These are the activations of a small neural network, seen along a few directions. Each row is one input.
Each table varies a few parts of the input and shows all the possible inputs, shuffled.
A made-up example of a description, with smaller parts first: one of 6 places along a line, together with either a single point or one of 9 places along a line or (one of 3 separate values, together with one of 5 places around a ring).
Shared parts are said once, and a part with two or three values counts as separate values.

A family of inputs:
x1: [ 28  -4  -5 -20 -21  22 -27  -6  -8 -12 -15   7 -21   5]
x2: [ -1  12   2  -3  33   1 -40  33  23   5  34  -3 -23  -8]
x3: [ 17   3  -8 -21   5  11 -29  28 -15  24  20 -13 -14  20]
x4: [-38 -10   9   7 -12 -17   9  -7  12 -29 -27  20  38   6]
x5: [ 12  17  -3 -13  13  -2 -24  16 -12   9 -24 -38 -27  -5]
x6: [ -9   7  -1   3  35   5 -35  25  14  -5  23   3 -10  -5]
x7: [-47   7 -12  14  20 -10   0  -1  18 -14   4  40  40   4]
x8: [ 61 -18  19  24 -33   8  63 -38  -6  29  35   3 -40 -38]
x9: [-41   8  -8   7  25  -7 -13   3  24 -11  13  24  25   6]
x10: [ 37  -1  16  39  -1 -13  72 -24 -21  37  19 -38 -35 -47]
x11: [  0  -3 -15 -16 -32  12  -3 -26   3 -21 -26  27  15  13]
x12: [-23   0 -18 -13  -3   3  -1  -2 -14   7  -1  14  35  33]
x13: [ -8  15  -9  -9   9  -6  -6  -1 -10  -4 -35 -24   1   5]
x14: [ 12  -7  20  -8   3  -6 -31  28  20  -9  -1 -24 -24  -7]
x15: [  4  13  -8  -5  11   2 -18   9 -22  -4 -31 -34 -16  -2]
x16: [  3   0  -8 -17   8  13 -25  17 -26  16  11  -6  -2  25]
x17: [ 37 -13  17  27  -5  -2  64 -16 -24  56  61 -10 -20 -18]
x18: [-19   8  -5   2  30  -3 -23  16  26  -8  21  11   5   3]
x19: [ 18  -2  -7 -22 -25  16 -14 -14   4 -15 -18  16  -5  12]
x20: [ -4   2 -13 -18   2   9 -11  11 -13  11   8   2  14  30]
x21: [  0 -11  20  -4   6  -4 -27  17   9 -17 -12 -16 -11  -2]
x22: [ -9  -4 -18  -9 -38   9  11 -30  -4 -25 -33  43  30  12]
x23: [-33  14 -20   5  -6  -9  19 -15 -17 -17 -49   3  36   3]
x24: [ 36 -24  42  40  -9 -16  63 -14  11  20  40 -21 -30 -47]
x25: [ 36   1  -2 -26 -22  18 -32   3   2  -2  -4   0 -35   3]
x26: [-24  13 -16  -3   3  -8   5 -12 -10 -10 -45 -11  22   5]
x27: [-28  -8  11   1  -9  -9  -2   0  20 -28 -20   3  24   4]
x28: [ 21  -7  25  45  23 -14  53 -11  14  37  74   0 -29 -45]
x29: [-30   1 -22  -6 -11   4  13  -4 -20   1  -8  30  49  30]
x30: [ -8  -8  16  -5  -1  -8 -13  11  22 -22 -13  -9   5   3]
Q: Changing only one part turns x3 into x2. The same change can be made to x16. Which row results?
A: x6
Q: What is each input in this table made of?
A: one of 5 separate values, together with either a single point or one of 5 places along a line
Q: A walk changes only the place on the line of 5. It starts at x4 and steps to x27. List the rest of the walk in order.
A: x30, x21, x14
Q: Which other rows agree with x22 in the choice among 5 separate values? List them by row number.
A: x1, x8, x11, x19, x25

A family of inputs:
x31: [ 38  -5  14  -7 -20   9   7  -5 -20  14   3  -6 -31 -12]
x32: [-10  -7   2  26   2 -19  53 -23   5  23  33  19  19 -15]
x33: [  8 -19   6  22 -22  -2  48 -30 -14  14  10  13  11  -4]
x34: [  7   5   8   6  25  -6 -14  23  13  32  45 -14 -27  -9]
x35: [-46   7 -19 -46   2   8 -79  16  22 -54 -58  26  34  47]
x36: [  6   2   8  10  24 -10   4   2   9  23  43   4 -17 -14]
x37: [ 23  -6  11  -1  17   8  -6  25   3  24  50 -17 -25  -3]
x38: [-12  -8  17  35   6 -21  52  -7  11   8  12   7  15 -22]
x39: [  8   2   6  16 -11  -3  22 -16   1  -4  -2 -12 -18 -20]
x40: [-53  12 -27 -35 -15  10 -61   3  25 -60 -59  38  49  43]
x41: [  3 -10   9  21 -20 -15  54 -29  -7   1  -8  -9   4 -19]
x42: [  9  -1  21  20  27 -13   6  16  13   7  25  -7 -19 -22]
x43: [ 24  -2  -2   7 -28  -4  55 -39 -18  15 -13  -6   6  -5]
x44: [-10 -10  17  29  -3 -10  46 -19   1   7  -1  -7  13 -25]
x45: [ 33   5 -10  -1 -14   7  26 -25 -11  12  -6  -5 -15 -12]
x46: [-66  25 -43 -45  15   8 -82  24  -9 -52 -66  23  56  62]
x47: [-58  -1 -24 -29 -24  -3 -27  -9  17 -55 -65  41  71  45]
x48: [-74  26 -52 -34   1  10 -63  13  -6 -56 -69  36  70  55]
x49: [ -2   2  -4  20  13  -7  24  -9  12  20  39  19  -3 -21]
x50: [ 18  -7  13   4  16   6  10   5   1  16  45  -1 -16  -6]
x51: [ 16  -2  15   5   6  -5   4  -3  -2   2  -1 -24 -33 -17]
x52: [ 46   7   0 -16  -2   7 -10   6 -11  23   3 -36 -39  -1]
x53: [ 23 -14   7   8 -41  -2  56 -30 -23  13  -7   9   5 -12]
x54: [ 11   2  20  13  29 -11 -13  35  18  14  30 -25 -28 -16]
x55: [ 24   0  13   0   4  -3 -11  16  -1   8   8 -41 -41 -14]
x56: [  0  -1  10  22   8   0  16  -7   9   1   7  -8  -7 -29]
x57: [  7  -3  22  12  22  -1  -2   7   5   8   8 -21 -23 -25]
x58: [ 11  -6   2  14   2   7  29  -8   4  11  43  13  -1 -11]
x59: [ -3   0  10  29  17 -10  23   6  18   4  20   7  -6 -27]
x60: [-39  11 -20 -52   1  10 -97  35  24 -48 -51   9  25  52]
x61: [ 28 -12  11   6  -1   7   1  -6 -13  14  22  -1 -24  -5]
x62: [ 28  -2   5   3 -32  11  23 -18 -15   9  -1   6 -17 -14]
x63: [ 17  -2  16   5  22  -2 -17  24   7  12  19 -37 -29 -21]
x64: [ 35   4   3 -10   0   8   5 -11 -12  19  -8 -19 -31  -6]
x65: [ 43  -5  10 -14 -16  10  -9  16 -17  22   9 -22 -40  -9]
x66: [ 34 -10   8   0   0   7 -16  13  -9  20  29 -18 -32  -1]
x67: [-61  24 -48 -52  19   9 -98  45  -6 -45 -60   7  47  64]
x68: [ -2 -13  11  21  -8  -2  56 -20  -1  16  32  12  18  -4]
x69: [ 17  -8   1  16 -13   9  18 -18  -7   9  18  11 -10  -8]
x70: [-83  18 -45 -27 -10  -1 -32   0 -13 -51 -76  36  91  60]
Q: Changing only one part turns x64 into x52. The same change can be made to x31. Which row results?
A: x65
Q: Changing only one part turns x61 into x66. The same change can be made to x36. Which row results?
A: x34
Q: What is each input in this table made of?
A: one of 4 places along a line, together with either one of 2 separate values or one of 8 places around a ring
Q: Which other rows agree with x48 in the place on the line of 4? List them by row number.
A: x39, x40, x45, x49, x56, x58, x59, x62, x69

A family of inputs:
x71: [ -8   6  18  42  45 -24  34   8  23  22  51 -10 -11 -39]
x72: [ -9   5 -15   1 -27  -4  35 -36 -20  -9 -47  10  23   2]
x73: [ -8  -7  20  35  33 -19  29  14  15  31  72  -4   0 -18]
x74: [  0  -7  11  27  26  -4  20   5  25  30  89  28  -4 -13]
x75: [ 45  -4  24 -10  -5   1 -16  10   2  -1 -21 -47 -53 -23]
x76: [-17   7 -12 -25   8   7 -47  31  -7  -8  -8  -5   8  29]
x77: [  8   2  -9  16 -28  -1  60 -42 -18   6 -27   5  15 -15]
x78: [-25   0 -23 -17  -9  16 -18  -8  -1 -14  -2  50  40  33]
x79: [ 27  14  -7 -22   2  11 -37  11 -14   3 -24 -36 -38   2]
x80: [ 29   2  -4 -30  -6  17 -38  20 -21  12  -5 -28 -27  23]
x81: [-36   0 -15 -11  -4   2  -9   0 -10 -16 -19  18  42  29]
x82: [ 12 -12 -14  -1 -44  15  46 -44 -16  14  13  44  20   9]
x83: [-14   6   8 -12   5  -6 -43  24  17 -37 -42 -22  -8  -3]
x84: [ 40  -3   6 -23  -3  14 -20  14 -22  25  13 -31 -38   9]
x85: [ -5  -6  40  47  32 -32  32   8  40   4  39 -21 -15 -49]
x86: [ 24  -7  14   9  15   3   6  17  -8  33  43 -18 -27  -6]
x87: [-36  14 -17  -2   5  -3  -7  -9  -4 -25 -39  10  31   9]
x88: [  4 -11   7  24  -2  -5  44  -9 -11  21  31   5   9  -7]
x89: [ 35   1 -12 -40 -13  28 -49  11 -12  11  14   5 -30  26]
x90: [  7 -13  14  19 -38 -11  60 -41  -2 -14 -39  -6   8 -27]
x91: [ 10 -11  -2  16  -9   9  33 -19  -2  20  51  37   5  -3]
x92: [-51   7 -27 -20  24   3 -54  23  25 -22  12  46  45  40]
x93: [  3 -12  26  35  -4 -19  45 -17  12  -8   1 -13  -7 -39]
x94: [-61  21 -20  -4  38 -14 -42  23  24 -31 -26   7  36  17]
x95: [ 33  -8   6   2   8  15  -5   9   0  33  61  14 -29  -3]
x96: [-58   8   2   0  27 -21 -40  25  41 -49 -39  -2  32   6]
x97: [ 41   9   3 -14   6   7 -18   7 -15  16  -7 -38 -48 -13]
x98: [ -6  -8   5   7 -37 -10  38 -35  -1 -28 -61  -1  20 -10]
x99: [ 29   1  15 -20  -8   3 -33  14   3 -17 -38 -44 -44  -9]
x100: [  3   2   4  32   7 -10  46 -18  -5  11  12  -3  -2 -28]
x101: [ 50  -4  -3 -30 -11  27 -30   6 -13  26  31   1 -41  13]
x102: [  1  -8 -20 -15 -42  14  23 -36 -17   2  -9  49  31  26]
x103: [-16  19 -15 -16  17   2 -45  24   0 -17 -29 -12  -2   8]
x104: [-58   8 -18 -12  30  -8 -43  33  17 -21  -7  15  48  37]
x105: [ 25  -8  34  21  12 -14   7  10  15   6  11 -36 -42 -40]
x106: [ 23   5  12  17  24  -4   7   8  -2  24  24 -27 -38 -28]
x107: [-34   0   5   2  -5 -10  -6  -7  13 -44 -52   0  26  -2]
x108: [  8 -10  -6   7 -37   3  56 -34 -25  16  -7  12  26   5]
x109: [ -7   7 -21 -31   2  21 -56  22   2  -8   8  28   5  33]
x110: [ -6  -7 -12  -7 -35   1  34 -27 -26   2 -28  18  35  22]
Q: What is each input in this table made of?
A: one of 4 places along a line, together with one of 10 places around a ring
Q: Changing only the place on the line of 4 turns x76 into x103. The same change can be made to x108. Which row results?
A: x77
Q: Changing only the place on the line of 4 turns x74 into x73. The same change can be made to x101. Which row results?
A: x84
Q: A walk changes only the place on the ring of 10. It starts at x85 and steps to x93. List the rest of the walk in order.
A: x90, x98, x107, x96, x83, x99, x75, x105
Q: Change only the place on the line of 4 in x95. List by row number the other rows that result.
A: x86, x105, x106
Q: Change only the place on the line of 4 in x99. List by row number the other rows that result.
A: x79, x80, x89

A family of inputs:
x111: [ 27  -6  11  16 -49   4  56 -42 -23 -10 -44  -6  -8 -26]
x112: [ -3  -7  30   4  21  -7 -46  46  31  -4  29 -20 -29  -8]
x113: [-21 -18  25  34 -10 -24  59 -13  12 -11  -1   5  33 -26]
x114: [-44   5 -37 -41 -21  26 -39 -10  -1 -31 -27  55  65  60]
x115: [-33  -2   8  51   8 -32  53 -27  18  -6  10  25  23 -40]
x116: [ 43  -7  23 -23  10   5 -42  15  14  -1  -2 -33 -50  -8]
x117: [-42  13 -15 -48  10   6 -95  30  20 -63 -51   5  10  42]
x118: [ 13  -4  17  14 -38 -12  60 -36  -1   6 -32   2   1 -29]
x119: [-64   3 -25  -7 -32  -6   0 -21  11 -49 -86  36  70  18]
x120: [-18   0   6  15  29 -12   1  26 -14  20  25 -30   3   8]
x121: [-23  19  -9  25  53 -11   7  21  -3  22  29 -11   4 -14]
x122: [ -5 -16   7   6  -9   6  16   9   3  22  54  35  19  10]
x123: [ 38 -12  -1 -18 -21  21  23 -22 -14  25  22  22  -6  13]
x124: [ 55  -6  14 -27  -6  22 -44  17  -4 -10 -16 -39 -56 -16]
x125: [ 35   8 -11  -9  -7  12  -2  -1 -50  21 -19 -42 -32   2]
x126: [-12  -3  -9  23  18   0  13  -8   8  19  65  51  13   0]
x127: [-10   5  19  20  52  -7 -45  24  37 -13  40  -9 -35 -15]
x128: [ -4  -5  10  28 -20 -20  63 -36  14  -6  -9   0  13 -27]
x129: [ 46  -7 -11 -17 -46  34  15 -17 -32  23  10  22 -19   4]
x130: [ 26   7  -2 -10  13  -1   6   1 -30  29  -9 -38 -20   5]
x131: [ 21  -5 -13   0 -12   6  22  -9   2  25  42  32   5   8]
x132: [ 24   1  16  -9  22   1 -35  24  34  -6  17 -30 -38 -12]
x133: [-57  29 -42 -32   8   1 -54  20 -19 -25 -59   4  46  49]
x134: [  8  11 -11   5  26  -9   9   9 -13  23  12 -35  -9   3]
Q: What is each input in this table made of?
A: one of 4 places along a line, together with either a single point or one of 5 places along a line
Q: Changing only the place on the line of 4 turns x118 into x130. The same change can be made to x119. Which row results?
A: x133
Q: Change only the place on the line of 4 in x128. List by row number the other rows that result.
A: x131, x132, x134
